Each row below is a small network's average activation on inputs in which a field has the value named, seen along a few directions.
Values that are neighbours, or in one group, have similar rows; names and order tell nothing.
(in the rows, 500 means zero)
Strong random noise was added to every row along 11 fixed directions; ignore it. To show where, here is one row again and again, with new noise each time:
[309 510 586 567 449 617 668 422 700 594 667 522 525 355 366 550 382 536
 472 468 685]
[466 714 592 356 453 614 462 435 685 635 803 688 392 316 624 756 461 528
 630 644 436]
[595 276 514 519 598 376 664 507 429 611 324 361 523 670 356 343 383 464
 326 565 685]
[522 447 560 503 424 420 589 427 574 568 508 375 639 485 432 595 427 480
 362 587 500]
[376 614 414 708 245 502 681 547 411 537 445 782 428 459 267 293 317 454
 623 560 521]
[436 496 549 565 508 249 529 418 373 566 448 305 670 797 323 409 563 510
 436 502 451]
[376 515 494 595 507 479 491 365 503 424 405 551 550 372 545 440 711 381
 636 218 449]
[396 540 662 482 683 436 504 315 664 630 725 469 431 562 556 614 479 515
 534 460 606]
[647 640 542 457 704 390 416 544 318 641 500 484 563 839 578 461 701 507
 482 617 385]
[557 580 517 544 695 477 439 707 267 538 456 484 298 869 548 218 442 540
 392 609 754]
[450 538 462 416 466 532 516 527 484 567 521 496 468 541 431 570 524 541
 587 571 500]
[266 645 376 443 617 659 777 361 764 613 755 162 570 630 430 277 502 975
 425 335 405]
[421 641 570 567 699 633 423 473 726 479 755 325 430 631 730 815 472 607
 422 520 660]


Field V:
v12: [533 411 663 673 691 447 397 580 345 532 524 669 446 587 438 471 520 274
 499 436 744]
v5: [747 426 431 667 507 463 495 524 537 295 295 576 500 363 800 411 373 319
 289 392 372]
v7: [497 444 524 474 381 352 451 722 258 483 388  67 657 887 294 439 445 686
 218 726 579]
v18: [473 271 516 321 706 582 586 470 577 638 516 478 476 418 395 417 510 530
 515 333 581]
v11: [596 487 317 676 602 443 720 467 574 451 492 572 341 735 558 355 130 647
 454 585 471]
v4: [447 653 481 914 495 674 644 746 482 403 527 634 616 637 432 364 280 524
 291 588 681]
v2: [267 787 330 376 239 684 402 547 483 314 585 435 521 351 461 265 731 696
 637 325 292]
v19: [397 527 428 349 623 765 438 608 490 631 542 639 447 541 399 962 813 629
 888 560 473]
v10: [562 470 503 506 411 319 440 372 600 454 566 428 569 602 535 842 332 555
 498 712 351]
v13: [559 414 512 302 912 399 431 387 499 613 521 416 529 775 592 387 739 629
 572 369 425]
v17: [491 500 433 576 560 496 263 738 270 333 372 460 228 838 601 545 456 555
 604 606 667]
v16: [387 551 456 537 371 485 349 498 502 155 433 194 472 463 703 215 459 713
 336 251 475]
v8: [538 539 500 246 706 637 244 695 386 413 602 332 252 627 629 375 590 619
 450 544 739]
v6: [544 543 639 484 592 495 564 481 545 753 817 543 629 633 270 632 468 569
 473 703 476]
v9: [215 542 576 398 222 404 240 532 421 330 647 461 324 347 414 443 356 481
 560 392 550]
v14: [567 333 701 479 438  66 416 372 362 578 398 517 407 592 429 508 341 270
 491 617 585]
v1: [666 522 483 539 606 380 468 306 504 520 513 659 495 426 615 412 631 378
 649 411 221]
v3: [456 650 459 838 431 517 525 442 609 249 484 349 636 481 673 408 491 477
 280 317 485]
v15: [442 711 570 587 693 623 394 509 488 561 611 797 354 532 669 618 675 389
 749 448 566]
The values of V form a ring.
Question: Going along V from v9 by way of its neighbour v12, in what order are v5, v7, v4, v2, v6, v1 met?
Answer: v6, v1, v2, v7, v4, v5
Question: What is the length, in steps, of the shortest route from v11 to v15?
Answer: 8
Question: List every value one step from v10, in the order listed.
Answer: v13, v16

Field E:
e10: [499 326 624 522 376 440 425 445 533 429 477 600 441 252 470 592 337 346
 500 507 637]
e8: [363 508 524 570 451 597 540 385 691 437 542 350 557 441 496 605 509 579
 447 431 600]
e15: [361 707 387 473 427 652 545 715 363 453 457 556 414 597 478 130 489 707
 484 454 543]
e4: [530 599 421 618 454 702 510 563 571 473 567 739 385 356 635 553 438 565
 595 503 424]
e19: [479 750 526 651 470 582 441 597 423 407 534 467 574 527 638 241 699 573
 382 430 480]
e13: [588 546 369 530 634 545 530 511 479 574 500 550 358 608 577 586 506 470
 680 538 405]
e14: [553 518 629 403 436 401 377 514 414 479 446 553 493 442 600 428 560 386
 439 532 599]
e16: [469 736 519 755 415 433 559 458 552 466 683 599 488 576 552 387 288 455
 431 520 419]
e1: [472 456 465 837 518 503 615 431 603 406 434 293 670 576 460 684 501 470
 417 424 555]
e3: [554 445 575 281 703 753 481 584 576 631 629 657 490 325 489 562 631 453
 518 540 668]
e2: [522 190 463 374 615 501 470 486 382 476 309 420 605 476 357 564 752 428
 616 363 546]
e18: [549 539 451 434 506 689 488 485 650 425 527 532 625 204 640 522 659 427
 472 344 381]
e12: [473 565 350 738 446 498 469 604 406 396 371 432 597 696 411 711 568 395
 569 481 453]
e6: [446 531 555 738 487 386 536 451 530 436 464 556 447 539 539 385 299 483
 419 443 516]
e17: [679 351 454 686 649 318 511 359 453 440 267 523 546 552 704 434 538 391
 430 367 310]
e9: [542 498 560 562 471 269 482 460 420 524 398 625 498 607 506 541 445 361
 527 576 530]
e5: [392 508 440 456 357 499 573 552 462 480 406 556 417 459 424 356 362 571
 565 488 472]
e11: [381 402 380 495 365 615 484 568 515 375 405 226 601 412 385 734 639 516
 506 412 546]
e7: [592 355 462 292 381 564 573 471 502 644 496 525 940 399 181 940 769 448
 585 684 230]
The values of E form a ring.
Question: Going along E from e11 by way of its neighbour e13, in what order are e19, e14, e16, e12, e6, e17 met?
Answer: e12, e16, e17, e6, e14, e19
Question: What is the length, in steps, of the shortest route from e4 to e1?
Answer: 9
Question: List every value one step from e2, in the order listed.
Answer: e10, e7
Question: List every value one step from e15, in the order listed.
Answer: e9, e5

Field L:
l6: [308 364 377 441 406 566 546 580 404 450 273 677 278 344 333 449 512 467
 822 357 665]
l1: [318 461 810 356 879 492 389 382 572 710 818 306 698 754 416 684 770 643
 437 431 660]
l11: [371 753 441 445 472 874 520 656 587 476 605 538 485 390 620 395 623 722
 475 388 532]
l12: [474 695 484 553 307 471 377 436 445 395 557 708 363 399 628 562 439 364
 627 574 488]
l3: [405 506 690 237 332 354 363 427 552 532 657 529 263 329 514 440 204 590
 485 643 574]
l4: [523 466 462 706 610 447 650 509 561 555 578 430 591 714 371 502 326 483
 373 549 568]
l7: [369 435 675 550 796 613 487 443 633 565 702 493 510 474 525 496 576 504
 467 277 736]
l2: [498 584 376 381 319 603 498 576 537 545 568 619 253 417 454 736 376 517
 751 683 492]
l5: [568 531 444 505 548 203 506 444 334 612 419 725 300 812 438 493 437 372
 775 712 421]
l9: [484 510 416 544 539 673 608 599 499 499 475 479 601 507 441 391 565 651
 447 399 410]
l10: [641 567 602 544 768 644 312 745 327 505 536 792 346 592 643 457 605 318
 509 589 712]
l8: [542 349 444 325 691 560 541 471 388 618 353 382 550 507 397 268 874 524
 611 315 480]
The values of L form a line.
Question: Going along L from l4 by way of its neighbour l10, in what order are l1, l3, l2, l8 met?
Answer: l1, l3, l2, l8
Question: List every value one step from l11, in the order listed.
Answer: l6, l5
